[[  21   38  -83   31]
 [  67   56  -10   76]
 [  31   47 -102   37]
 [  -4    0   -4   -2]
 [   0    1    0   -4]
 [  23   17    7   29]
 [  58   52   -8   67]
 [  33   25    3   35]
 [   3    7  -38   11]
 [   6    1    9    7]
 [  20   39  -82   31]
 [   7   18  -51   17]
 [  -5    0  -12    0]
 [  37   34    0   42]
 [   5   11  -40    8]
 [  24   16    6   28]]
Counting starts at 1.
Which number is the entry just right of -5?
Answer: 0
The entry in row 1 and column 3: -83
Which number is the entry in the bottom-right corner?
Answer: 28
Which number is the entry at row 3, column 3?
Answer: -102
The entry just right of -102 is 37
The entry in row 1 and column 1 -> 21
The top entry of the column that holds the largest entry: 31
Which number is the entry at row 1, column 2?
Answer: 38
Which number is the entry just right of 24?
Answer: 16
The entry at row 3, column 1: 31
The entry just left of the smallest entry is 47
The largest entry: 76
Which number is the entry just right of 9?
Answer: 7
Which number is the bottom-left entry?
Answer: 24
The entry at row 2, column 1 -> 67
The entry just right of 25: 3
Which number is the entry directly below the smallest entry?
Answer: -4
The entry directly below 35: 11
Which number is the entry directly below 47?
Answer: 0
The entry just left of 52 is 58
Which number is the entry directly below -83?
Answer: -10

[[   1    9  -15   67  -34  -67]
 [ -33   40   50  -34  -36  -45]
 [ -33   27   31   -9  -26  -42]
 [ -34   50   70  -32  -36  -41]
 [  21  -56  -50   23   26   44]
 [ -41   77   89  -35  -57  -53]
 [ -20  -12   23  -90   33   66]
 [  22  -34  -46    3   29   39]
 [  52  -62  -83   61   36   32]
 [ -27   68   71  -16  -49  -71]
 [ -11    4   44 -103   23   54]
 [  11   14  -16  108  -17  -72]
 [  23  -42  -48    3   40   53]
 [ -12   -6   18  -85   28   53]
 [ -14   -6   19  -79   34   74]]
Report the 3rd entry on the main diagonal.
31
The largest entry in the first column -> 52
The entry just left of -57: -35
The entry in the top-right corner: -67
Report the last entry, reading row by row.
74
Report the 1st entry in reading order.
1
The entry directly below the largest entry: 3
Report the entry just left of 39.
29
The entry in the bottom-left corner: -14
The 3rd smallest entry: -85
Report the entry just right of the largest entry.
-17
Report the entry directly below 39.
32
Report the last entry in the row that holds the largest entry.
-72
The entry just left of -26: -9
The entry directly above 14 -> 4
The first entry in the row that holds the largest entry -> 11
Report the 2nd smallest entry.
-90
Report the smallest entry in the first column.
-41
The third entry in reading order is -15
The entry directly above 39: 66
Report the third largest entry.
77
Report the 4th entry from the end, reading row by row.
19
The 5th entry from the end, reading row by row: -6
Report the entry just right of the smallest entry.
23
The entry just left of the largest entry is -16
The entry directly below the smallest entry -> 108
The entry just right of -83 -> 61
Report the bottom entry of the column that holds the largest entry.
-79
Report the minimum.
-103
The fifth entry in reading order is -34

Read these off the grid that follows.
1) What is the entry just right of -74?
2) What is the entry just left of 45?
3) What is the bottom-left entry?
4) What is the largest entry in the first column?
5) What is the entry directly above the smallest entry?
6) What is the smallest entry in the last column?
7) What is the entry directly above the largest entry?
8) What is the entry in the bottom-right corner?
-19   55  -22  -86  -91  -75  -74   19    4
 39   79   59   32   29  -34  -64   88   86
 90   69   73  -82  -81  -71  -46   91  -30
-75  -93  -88  -58  -15   53   72  -75  -62
-11  -52   -3   31   52   95   88    9  -23
-19   47  -34  -72  -67  -82  -90    8   45
-11   74   16   38   22  -73  -84   69   93
 94   19   77  -88  -85  -30    9   96  -66
-86  -24  -96   86   77    8    3  -86   75
1) 19
2) 8
3) -86
4) 94
5) 77
6) -66
7) 69
8) 75

Questions about the row below.
1) Read off the entry just left of the largest entry.
2) Read off the entry just right of 284.
array([-236,  357, -397,   46,  358,  284, -686,  463,  246, -740, -682,
        536, -506, -532])
1) -682
2) -686

B = [[40, 50, 37, -39, 11, -34], [14, 6, 88, -86, 64, 8], [-37, -31, -29, 17, -36, -60], [-41, -39, 30, -43, 6, -57], [55, 65, 6, -5, -9, -24], [39, 59, -35, 33, -39, -7]]
Find the entry just right of 33.
-39
The entry just right of 40 -> 50
The smallest entry is -86
The entry just left of -9 is -5
The entry just right of 59 -> -35
Find the entry just right of 39.
59
The entry just left of the smallest entry -> 88

[[-46 -39 -45   2 -34  12 -38 -41 -30 -30 -61  14 -43  -8 -53  17]
 [ 21  16  56  23  79  50  10  11  40  27  -3  56  21  51  -3  56]
 [ 12  20  40  30  36   8 -29  -1 -23   6 -45  64  -1  35 -32  15]
 [-49  12  -3 -27 -19 -46 -20 -33  -8   4  10 -61  17 -24  -9 -58]
 [ 11  55  75  -2  59 -17  15  15  27  41  45  -7  58  24  30 -23]
 [-52 -41 -46  -1 -25  16 -33 -47 -14 -27 -50   3 -40  -6 -49  16]
 [  5 -20  -2  13  30  46   8   0  25  -2 -14  32 -11  25  -7  51]
 [ 18  35  56  26  40 -14 -26  11 -26  15 -33  55  16  32 -20  -9]
 [-28 -41 -69 -27 -56  14  23 -14  16 -24  26 -56 -24 -39  19   9]
 [ -1   8   5  14 -19 -22 -33  -3 -47 -10 -42  32 -13  -1 -28 -16]
 [ 35 -36 -67   6 -75   0   5  25 -39 -38 -19  10 -48 -35   5  10]]
Indices start at 1.
The entry in row 3 and column 1 -> 12
The entry directly above -22 is 14
The bottom-left entry is 35
Read off the entry in row 1 and column 3.
Answer: -45
The entry in row 1 and column 1 -> -46
Read off the entry just right of 46.
Answer: 8
The entry just right of the smallest entry is 0
The top-right entry -> 17
The entry just right of -11: 25
Read off the entry in the bottom-right corner.
Answer: 10
The top entry of the column that holds the largest entry is -34
The entry directly above 24 is -24
Read off the entry at row 2, column 1.
Answer: 21
The entry at row 1, column 2 -> -39
The largest entry: 79
Read off the entry at row 2, column 2.
Answer: 16
Read off the smallest entry.
Answer: -75
Read off the entry at row 3, column 3.
Answer: 40

Questions about the array below.
1) The last entry, reading row by row?
2) The entry directly above the largest entry?
3) The first entry in reading order?
4) The entry just right of 72?
5) The fourth entry from the end, reading row by row?
6) The entry in the top-right corner?
7) The 3rd entry, reading row by row?
8) The third-last entry, reading row by row?
[[-6, 93, 93, 34, 25, -40, 71, -70, -90],
 [4, -68, -83, 73, 80, -21, 5, -47, 15],
 [9, -96, -70, -33, 10, 21, -67, 64, 67],
 [80, -12, 45, 90, 50, 32, -43, 24, -69],
 [80, 45, 97, -26, -92, 92, -84, 67, -89],
 [102, -10, 37, 63, -16, 91, -77, 53, -71],
 [90, -54, 25, 15, -33, 77, -96, 59, -26],
 [-25, -67, -85, 85, 89, -39, 29, -49, 41],
 [54, 13, 36, 77, 70, 11, -39, -22, -55],
 [89, 11, 49, 89, -10, 82, -64, 23, -88],
 [-2, 86, 90, 40, 29, -36, 62, -61, -98],
 [83, -4, 48, 69, -18, 72, -75, 45, -52],
 [-84, 32, -41, -21, 19, -79, 70, -54, 45],
 [-56, 93, 33, 58, 56, -69, 82, -89, -91],
 [31, 74, 99, 67, 52, -5, 50, -59, -88],
 [23, 47, 96, -42, -92, 68, -34, 48, -97]]
1) -97
2) 80
3) -6
4) -75
5) 68
6) -90
7) 93
8) -34

Questions about the matrix below.
1) The bottom-right entry?
2) The maximum?
3) The entry directly above -1.71?
4) The third smallest entry?
5) The 4th entry, reading row by row?
6) The smallest entry in the first row?
7) The entry directly below 1.60?
8) The entry in the bottom-left corner?
1.60,0.69,-1.15,-0.77,0.02,-2.17
-0.48,0.99,-1.71,2.06,-0.26,-0.81
0.78,-1.57,0.60,-0.01,-2.28,0.97
-1.49,-0.97,-1.41,1.99,-0.84,0.33
1) 0.33
2) 2.06
3) -1.15
4) -1.71
5) -0.77
6) -2.17
7) -0.48
8) -1.49

Questions about the matrix below.
1) What is the bottom-right entry?
2) What is the entry in the top-left corner?
3) What is the first entry on the diagonal from the top-right corner?
4) What is the 4th entry in reading order?
5) What is the entry just right of 14?
6) What is the entry directly above -53?
7) What is the second entry on the diagonal from the top-right corner?
8) What is the bottom-left entry?
[[ 26 -30   8 -32   2  -9  29  29  42  -6 -31  42  20  18]
 [-12  25 -10  20  -5 -15  -9  -7 -19   4  14 -29 -22 -15]
 [ -6 -21   7 -22  13   0  -7  -6 -23  12 -17 -20  -6  -4]
 [-23  10  -6   1   8 -24 -19 -14 -53  21  -2 -65 -39 -25]
 [ 11 -17   2 -25   4 -24  17  20  10   5 -27   3  -5   1]
 [ 39 -85  29 -78  19  21  36  33  55  -5 -62  75  54  40]]
1) 40
2) 26
3) 18
4) -32
5) -29
6) -23
7) -22
8) 39
